Each row below is a small network's average activation on inputs in which a field has the value named, seen along a few directions.
Values that are neighbours, or in one group, have similar rows; names and order tell nothing.
Strong random noise was added to every row along 3 fixed directions; ignore it. To show where, here is one row again and again, with new noise each time:
[134, -99, -101, 11, -24, 134, -236, 60, 132, -3, -50, 72, 239, 18]
[271, -131, -115, 139, -44, -34, 65, -228, 227, -218, -171, -149, 29, 7]
[263, -166, 19, 299, -203, -90, 364, -345, 250, -407, -338, -423, -210, -99]
[430, -167, -341, 15, 128, -123, -146, -346, 313, -179, -21, -62, 158, 111]
[175, 24, -114, 60, 107, 83, -15, -35, 113, 4, -111, 261, 237, 135]


Lene, 16 values:
l4: [193, -209, 24, 75, -135, 79, -19, -28, 189, -254, -131, -435, -16, -35]
l14: [95, -130, -184, -35, 3, 79, -427, 0, 241, -59, -13, -264, 208, 25]
l5: [-122, 170, 18, 85, 124, 206, 195, 200, -76, -58, -194, 359, 148, 137]
l12: [-380, 254, 290, 70, -21, 216, -22, 177, -183, 324, -24, 317, 74, 108]
l2: [74, 50, -242, -381, 194, 38, -350, -88, -72, 511, 592, 345, 103, 190]
l9: [213, -29, -121, -222, 161, -259, -185, -207, -135, 190, 224, 190, -191, -21]
l10: [-81, -213, -202, -441, 106, -73, -718, 327, -11, 188, 282, 7, 365, -103]
l13: [-629, 524, 321, 70, 163, 428, 138, 490, -508, 404, -15, 801, 156, 317]
l16: [259, 10, -241, 64, 79, -195, 205, -465, 223, -152, 201, 123, -172, 92]
l3: [-225, 32, 283, 0, -144, -83, 253, 196, -194, -104, -65, -302, -18, -86]
l1: [36, -64, 123, 87, 85, -318, 738, -321, 84, -379, -242, -462, -403, -63]
l11: [111, 20, -133, 56, -92, -241, 168, -122, -42, -116, -134, -341, -115, -205]
l7: [-2, 193, -270, -126, 249, 136, -83, 147, -3, 251, 0, 770, 524, 328]
l15: [-86, 314, 67, -63, 255, -170, 187, 86, -444, 323, 138, 689, -55, 130]
l6: [-67, 420, 87, 57, 369, -252, 501, -127, -274, 148, 8, 287, -328, 106]
l8: [-155, -128, 186, 15, -122, 85, -169, 69, 178, -39, 221, -201, -193, -117]
The values of Lene form 4 separate groups.
Which other values are in the same group as l11? Give them in the order they are listed.
> l10, l3, l1
Which other values are in the same group as l14? Give them in the order they are listed.
> l4, l5, l7
Which other values are in the same group as l9? Give them in the order they are listed.
> l2, l15, l6

Sete, 15 values:
h12: [153, 181, -135, -49, 158, 248, -353, -146, 173, -28, 101, 666, 161, 292]
h5: [-111, -24, 363, 143, -292, 109, -70, -52, -74, -42, 141, -541, -615, -152]
h2: [-294, 176, 60, 16, 224, -62, 395, 100, -125, 7, -285, 40, 238, 34]
h4: [161, 84, -251, -115, 592, -175, -103, -132, 59, -62, 493, 55, -23, 340]
h1: [-81, 91, -275, 45, 280, 265, 39, 117, 190, 10, -49, 384, 330, 405]
h15: [-376, 49, -175, -261, 231, 278, -573, 244, -34, 139, 335, 304, 403, 187]
h11: [-82, 60, 222, -22, -257, -104, 11, 69, -110, 253, 185, 10, -267, -276]
h9: [127, -206, 199, 27, -133, -6, 118, 87, -193, 46, -275, -276, -40, -261]
h8: [294, -46, 117, 348, -358, -81, 382, -214, 233, -72, -237, 62, -158, 92]
h10: [103, 3, -252, -182, 300, 53, -123, 159, 218, -114, -111, 211, 462, 199]
h6: [-6, -233, 22, -7, 9, -304, 283, -71, -40, -256, -12, -772, -249, -223]
h13: [71, 124, -446, 26, 52, -112, -312, -466, 123, -56, 244, 121, -4, 172]
h3: [-44, 373, 310, 99, -147, 195, 493, 459, -307, 147, -542, 596, 191, 62]
h7: [-458, 145, 613, 1, -197, 146, 613, 403, -691, 319, -226, 329, -34, -260]
h14: [-184, -88, 82, -163, -204, 225, -770, 507, -63, 556, 205, 300, 214, -311]
A value of Sete combines one of 5 hidden first parts with one of 3 second parts; all combinations occur once.
h2 and h10 share the first part; h2 and h9 share the second. Which value has the first part of h9 and the second part of h10?
> h3
h8 and h11 share the first part; h8 and h12 share the second. Which value has the first part of h12 and the second part of h11?
> h5

Petu, 15 values:
m8: [-129, -144, 248, 13, -419, 297, -561, 547, -74, 126, 82, -122, -127, -495]
m12: [-70, -170, -216, -343, -177, -21, -523, 253, 38, 113, 79, -106, 137, -156]
m2: [298, -182, -297, 126, -135, 40, -561, -9, 252, -151, -82, 96, 320, -7]
m3: [511, 60, -226, -261, 238, -440, -37, -410, -13, 143, 239, -64, -91, 172]
m13: [-200, 9, -84, -279, 219, 224, -518, 221, -172, 352, 446, 232, 34, 143]
m4: [439, 92, -747, -351, 709, -147, -548, -365, 353, -215, 203, 437, 742, 487]
m9: [311, 89, -216, 80, 333, -281, 144, -531, 99, 124, 297, 396, -70, 263]
m7: [-28, -129, 18, -208, 192, -156, -119, 60, -89, 11, 242, -253, 31, -179]
m6: [-205, -56, 181, -118, -163, 495, -169, 953, -151, 255, -247, 168, 575, -80]
m11: [-209, -89, 294, -129, -121, -8, -245, 483, -368, 177, -104, -112, 215, -211]
m15: [-419, -183, -28, -194, -171, 176, -396, 481, -78, 14, 339, -396, 106, -234]
m1: [294, -41, -176, 183, 24, 102, 70, -535, 472, -299, -216, 62, 14, 214]
m14: [351, -241, -144, 185, -245, -240, -41, -715, 442, -553, 212, -666, -560, -96]
m5: [-151, -46, 162, 199, -107, 19, 468, -188, 86, -169, -267, -242, -300, 12]
m10: [106, -45, -237, -3, 130, -426, 303, -590, -38, 178, 129, -190, -237, 104]
A value of Petu combines one of 5 hidden first parts with one of 3 second parts; all combinations occur once.
m14 and m15 share the first part; m14 and m1 share the second. Which value has the first part of m1 and the second part of m15?
> m4
m12 and m2 share the first part; m12 and m10 share the second. Which value has the first part of m10 and the second part of m2?
> m9

Saz, 11 values:
w2: [76, -117, -60, 40, -83, -18, -8, -50, 119, -118, -138, -182, -2, -16]
w10: [-177, -159, -51, -160, -170, 143, -676, 430, -58, 176, 208, -92, 218, -210]
w3: [-337, 120, 282, -130, -28, 220, -160, 478, -312, 337, 118, 289, 93, 22]
w5: [62, -194, -164, -33, -214, 193, -367, 47, 205, -97, 6, -257, 139, -64]
w6: [-15, -165, -150, -324, 99, 196, -709, 260, 134, 180, 334, 83, 388, -22]
w4: [29, -21, 19, 79, -39, -273, 277, -298, -12, -83, 20, -240, -420, -89]
w9: [240, -153, -43, 102, -135, -89, 80, -246, 239, -339, -164, -360, -49, -44]
w8: [2, -109, 270, 253, -349, -150, 556, -266, 37, -389, -293, -586, -511, -268]
w11: [-181, 50, 213, 162, -94, -45, 263, -9, -189, 6, -20, -149, -271, -86]
w1: [-254, -29, 261, 43, -284, 327, -94, 461, -117, 84, -116, -2, 103, -198]
w7: [179, -215, -211, -146, 9, -159, -377, -201, 105, -89, 226, -370, -44, -108]
The values of Saz form a line.
What is the length, in steps, of the shortest route from w7 to w2?
> 5
Going along Saz from w5 by way of its neighbour w9, in what order are w6, w4, w8, w11 met?
> w6, w8, w11, w4

Runif, 9 values:
t8: [165, 112, -287, -131, 486, -91, -35, -99, 122, 158, 206, 544, 351, 358]
t1: [523, -374, -750, -414, 194, -506, -689, -599, 401, -195, 680, -541, -9, -44]
t9: [143, 65, -162, -265, 318, -196, -100, -231, -112, 210, 413, 198, -32, 210]
t5: [6, -335, 209, 42, -349, 66, 24, 19, 137, -393, -171, -764, -178, -230]
t7: [202, -218, -563, -398, 297, -89, -932, -60, 137, 298, 452, 37, 349, 141]
t2: [65, 162, 54, 154, 273, -407, 351, -374, -172, 93, 28, 89, -526, 105]
t4: [656, -139, -721, -317, 404, -232, -759, -261, 334, 51, 159, 265, 640, 293]
t6: [-322, 86, 239, 111, -257, 320, 169, 385, -158, -149, -318, -28, 161, -256]
t3: [-296, -185, 235, 71, -566, 585, -545, 582, 104, 131, -44, 12, 211, -252]
The values of Runif form a line.
What is the length, in steps, of the shortest route from t5 to t2?
> 5
Which values are neighbours of t7? Give them in the order they are listed.
> t8, t1
Which values are neighbours of t3? Give them in the order they are listed.
> t4
